A small network was shown many inputs. Here are its activations along a few directions, one row for each input.
In each table, some parts of the input vary, and every possible input appears once, in random order.
A made-up example of a description, with smaller parts first: one of 3 separate values, together with either a single point or one of 9 places along a line or (one of 6 places along a line, together with one of 8 places around a ring).
Shared parts are said once, and a part with two or three values counts as separate values.
In the rows, 128 means zero.

Other details of the inputs vary at random and push rows far along two fixed directions, the same in every table; ignore that.

Rows:
R1: [127 128 152 140 158 150  98 121 118 124 137]
R2: [121 120 150 138 157 147  95 112 126 124 135]
R3: [124 121 149 138 158 144  95 112 125 126 134]
R4: [164 159  91 109 129  99 159 137 144 152  80]
R5: [124 126 146 134 167 146  99 122 124 120 139]
R6: [ 81  86  84 131  39 139 161 133 128 128 182]
R7: [113 121 182 126 144 121 105 130 125  94 134]
R8: [ 79  83  83 127  36 141 156 135 127 130 182]
R9: [129 127 153 144 158 146 100 118 116 126 138]
R10: [156 156 127 101 112  75 175 147 145 128  72]
R11: [120 119 185 130 132 127 107 128 120  96 132]
R12: [126 126 144 132 167 144  97 125 125 121 137]
R13: [167 166  87 110 140  94 168 141 139 148  87]
R14: [128 126 150 138 155 150  97 125 119 126 137]
R15: [171 168  92 113 130  99 166 144 133 153  83]
R16: [123 122 150 142 159 144  99 109 126 123 135]
R17: [169 168  92 118 130  98 171 142 134 150  85]
R18: [ 82  82  87 132  31 139 155 123 129 135 175]
Each input here is: one of 3 separate values, together with either a single point or one of 5 places along a line.
- The inputs of R12 and R14 match in every part but the choice among 3 separate values. If R13 is changed in the same way as R12 into R14, which row does it become? => R9
- Which other rows agree with R3 in the choice among 3 separate values? List them by row number. => R2, R4, R10, R16, R18

Rows:
R19: [140 129  69 111 112 125 153 127 169 131  98]
R20: [158 131  81 146 101 122 168 109 140 152 102]
R21: [128 148 133 128  88  83 169 144 145 144 100]
R22: [128 141  97 109 111 121 173 164 157 123 103]
R23: [138 148 140 114 174 142 102 132 120  88 119]
R24: [115 131 152 134 187 144 124 140 113 132 153]
R25: [163 150  96 139  91 113 171 135 111 127 112]
R26: [160 125 102  94  97  94 155 149 133 119 112]
R27: [142 134  66 113 127 119 170 121 135 163 127]
R28: [156 133 143 108 143 155  63 165 112 166  84]
R29: [148 144 161 134 168 113 100  87 142 141  93]
R30: [ 72  58 138 180  78 188  99  81 115 120 198]
R31: [ 82  78 156 141  88 153 101  78 126 125 162]
R32: [134 125 191 143 150 135 117 125 133 121 111]
R33: [146 130 154 141 200 147 119 146 127 130 142]
R34: [ 68  59 158 146  71 167  98  77 124 121 179]
R35: [163 147 122 112  78 103 165 130 131 125 107]
R36: [121 151 124 131 186 126  84 110 157 120 107]
R37: [149 131 131 125  88 106 178 145 147 138  93]
R38: [ 56  88 145 158 112 156 110 140 117 125 223]
R39: [121 112 147 120 170 114  84 102 139 134 118]
R40: [ 71  77 125 130   8 134 179 136 128 128 161]
R41: [152 161  97 140  92 102 166 133 109 129 117]
R42: [ 77  54 155 126  73 157  89 123 108  88 205]
R43: [154 151 154 151 165 139 115 114  92 109 120]
R44: [129 132 172 108 185 111 116 141 128 125 103]
R45: [155 130 178 133 136 138 104 112 122 102 129]
R46: [136 118 126 140 185 153 102 104 130 142 152]
R47: [141 154 140 166 179 124  98  90 128 144 112]
R48: [ 65  69 137 137  76 183  88 127 117  72 209]
R49: [135 156  82 104 102 104 152 151 136 106 114]
R50: [ 87  77 156 140  32 207  65 138 102 155 166]
R51: [150 148 143 147 122 187  78 145  96 173 106]
R52: [152 128 154 161 147 150 108 116 101 104 139]
R53: [140 141 102  98  94  70 145 149 130 123 118]
R54: [ 50  89 146 139 100 165 107 140 136  95 183]
R55: [134 134 131 127 191 151  89 106 155 115 105]
R56: [132 149 169 156 178 138 131 125 109 130 109]
R57: [123 132 191 134 153 128 120 121 124 122 109]
R58: [161 155  74 107  94 155 129 178 111 196 115]
R59: [150 155  78 113 116  99 164 151 113 134 144]
R60: [147 160  76 119 114  90 158 153 117 136 148]
R61: [130 143 133 123  88  92 174 142 141 142  97]
R62: [153 143  83 104 102 117 157 154 142 104 111]
R63: [ 36  65 149 137  84 188 109 135 128  88 200]
R64: [148 138 157 101 172 108 102 128 111 106 113]
R65: [134 146 128 117 131 185  63 163 122 148 102]
R66: [139 132 138 127 175 144 109 130  95 112 162]
R67: [143 137 179 125 140 133 107 108 111 104 126]
R68: [133 126 160 113 156 110  90 128 115 103 134]
R69: [131 153 111 146 103 106 183 145 126 149 107]
R70: [149 160 122 117  78  82 155 130 133 127 114]
R71: [123 136 125 144 187 131  91 104 132 148 158]
R72: [124 105 148 114 170 128  92 100 134 130 115]
R73: [133 162  81 110 101  95 145 153 140 107 117]
R74: [167 139  78 114 115 113 168 154 119 131 139]
R75: [142 137  92 121 123 117 185 164 134 152 132]
R76: [ 55  81  61 123  29 143 146 119 155 122 172]
R77: [159 140 137 130 186 138 107 134 104 115 150]
R78: [143 144 141 155 181 139 110  85 117 140 105]
R79: [ 63  43 167 137  82 164 103 137 129 104 199]
R80: [152 157  97 133  95 109 173 131 101 127 112]
R81: [136 141 106 124  88  86 150 105 154 157  98]
R82: [100 144 153 135 171 131 101 146 147 106 129]
R83: [128 149  93 121 125 104 181 163 132 155 135]
R84: [127 159 111 151 101  98 178 147 130 151 111]
R85: [130 128 170 167 159 152 124 127 116 125 127]
R86: [136  96 148 123 168 133  87 103 145 127 120]
R87: [ 58  62 119 146 104 180 101  94 112 130 224]
R88: [132 135 158 129 187 150 109 146 149 102 113]
R89: [120 140  69 103 113 119 155 121 157 132  97]
R90: [142 112  89 101 106  97 151 122 154 150  98]
R91: [139 142 124 135 200 131 103 104 130 150 139]
R92: [156 156 177 119 155 119 111 110 114 109 108]
R93: [ 94  68  59 133  45 151 164 121 139 148 198]
R94: [117 149 154 118 188 140 116 143 139 106 107]
R95: [133 129 172 109 186 116 116 142 129 124 102]
R96: [126 125  87 106 105  76 140 123 155 155 104]
R97: [150 138 110 147 101 120 187 148 132 143 104]
R98: [123 130 116 101 106  83 166 160 143 141 106]
R99: [120 134 115 106 105  74 160 161 147 142 110]
R100: [146 139 141 155 180 144 111  86 118 138 105]
R101: [150 167  95 145  91  93 161 135 112 130 121]
R102: [151 134 158 101 173 113 102 129 112 105 112]
R103: [130 118  89  94 107  92 153 117 145 151  98]
R104: [131 136 141 165 166 139 101  86 121 139 123]
R105: [126 111 174 120 167 127 108 142 135 120 122]
R106: [135 152 139 112 174 136 102 132 120  88 118]
R107: [157 160 176 126 152 111 107 113 120 111 111]
R108: [133 141  93 115 127 116 188 161 127 152 129]
R109: [160 127 167 139 171 134  98  88 146 132  97]
R110: [ 89  69 100 133  10 138 157 100 145 140 161]
R111: [136 144 170 157 178 143 130 126 110 129 109]
R112: [150 151  79 106 118 106 171 149 106 132 139]
R113: [114 126 128 123 175 155  94 103 146 113 116]
- What do these inputs look like to the network? => one of 5 places around a ring, together with either a single point or (one of 3 separate values, together with one of 6 places along a line)
- The inputs of R24 and R94 match in every part but the place on the ring of 5. If R66 is changed in the same way as R24 into R94, which row does it become? => R23
- The inputs of R109 and R19 match in every part but the place on the ring of 5. If R37 is changed in the same way as R109 into R19, which row does it become? => R88
- The inputs of R48 and R77 match in every part but the place on the ring of 5. If R22 is changed in the same way as R48 into R77, which row does it become? => R75
- Start at R96 and move only the place on the ring of 5, one step at a time. The first step leads to R81. Which rows follow, in order? => R47, R71, R36
- Which other rows does R64 become when the place on the line of 6 takes its other values? List them by row number. => R26, R42, R53, R68, R102
- Which other rows does R98 become when the place on the line of 6 takes its other values? List them by row number. => R44, R79, R95, R99, R105
- Start at R30 and move only the place on the ring of 5, one step at a time. The first step leads to R46. Which rows follow, in order? => R55, R90, R110

Rows:
R114: [128 132 186 146 198 125  98 106 127 117 125]
R115: [122 124 181 132 201 128  88 114 139 116 121]
R116: [168 163  80  91 103  80 183 141 162 148  50]
R117: [ 61  64 134 152  22 148 143 117 117 127 192]
R118: [140 131 105 161 214 188  78 100 120 174 151]
R119: [ 64  68 109 136  38 147 145 132 108 101 220]
R120: [139 129  96 154 210 185  66  91 109 165 155]
R121: [176 172  81  98  94  89 175 164 128 148  81]
R122: [132 138 181 145 207 137 100 129 113 109 138]
R123: [173 171  90 116  93  78 197 130 144 151  61]
R124: [145 145 190 141 193 150  79 137 112 124 118]
R125: [ 61  68 107 117  30 158 121 146 119 108 203]
R126: [165 170  79 108 102  67 206 129 154 142  70]
R127: [131 135 166 124 206 134  80 129 120  97 140]
R128: [165 173  71  90 104  92 185 165 149 143  65]
R129: [146 147 184 153 191 151  91 118 109 106 124]
R130: [130 125 186 125 191 140  78 117 136 125 109]
R131: [143 135 197 139 188 139  78 113 122 130 101]
R132: [170 167  75  98 102  57 201 135 146 145  81]
R133: [176 167  89 107  93  83 183 138 148 154  48]
R134: [165 160  69  86 107  60 191 143 156 144  76]
R135: [146 140 183 145 190 145  82 121 100 105 141]
R136: [145 145 185 143 188 157  74 124 114 110 114]
R137: [178 169  86 107  94  68 191 135 136 153  73]
R138: [ 69  58 123 134  11 151 122 119 118 121 189]
R139: [ 49  55 114 135  32 147 136 112 142 104 193]
R140: [137 124 178 119 189 135  68 112 132 113 114]
R141: [ 67  71 126 152  27 158 149 141 106 120 206]
R142: [ 60  74 112 146  37 154 152 128 118  98 208]
R143: [ 52  69 107 134  44 155 138 136 128  99 200]
R144: [122 132 173 133 207 138  91 138 125 109 135]
R145: [140 136  99 167 212 190  69  90 123 160 145]
R146: [160 167  80  89 106  90 186 174 145 155  76]
- The inputs of R129 and R141 match in every part but one. If R126 is changed in the same way as R129 into R141, which row does it become? => R114
- What do these inputs look like to the network? => one of 3 separate values, together with either a single point or (one of 2 separate values, together with one of 5 places around a ring)
- Which other rows agree with R132 in the choice among 3 separate values? List them by row number. => R119, R120, R121, R125, R127, R134, R135, R137, R138, R140
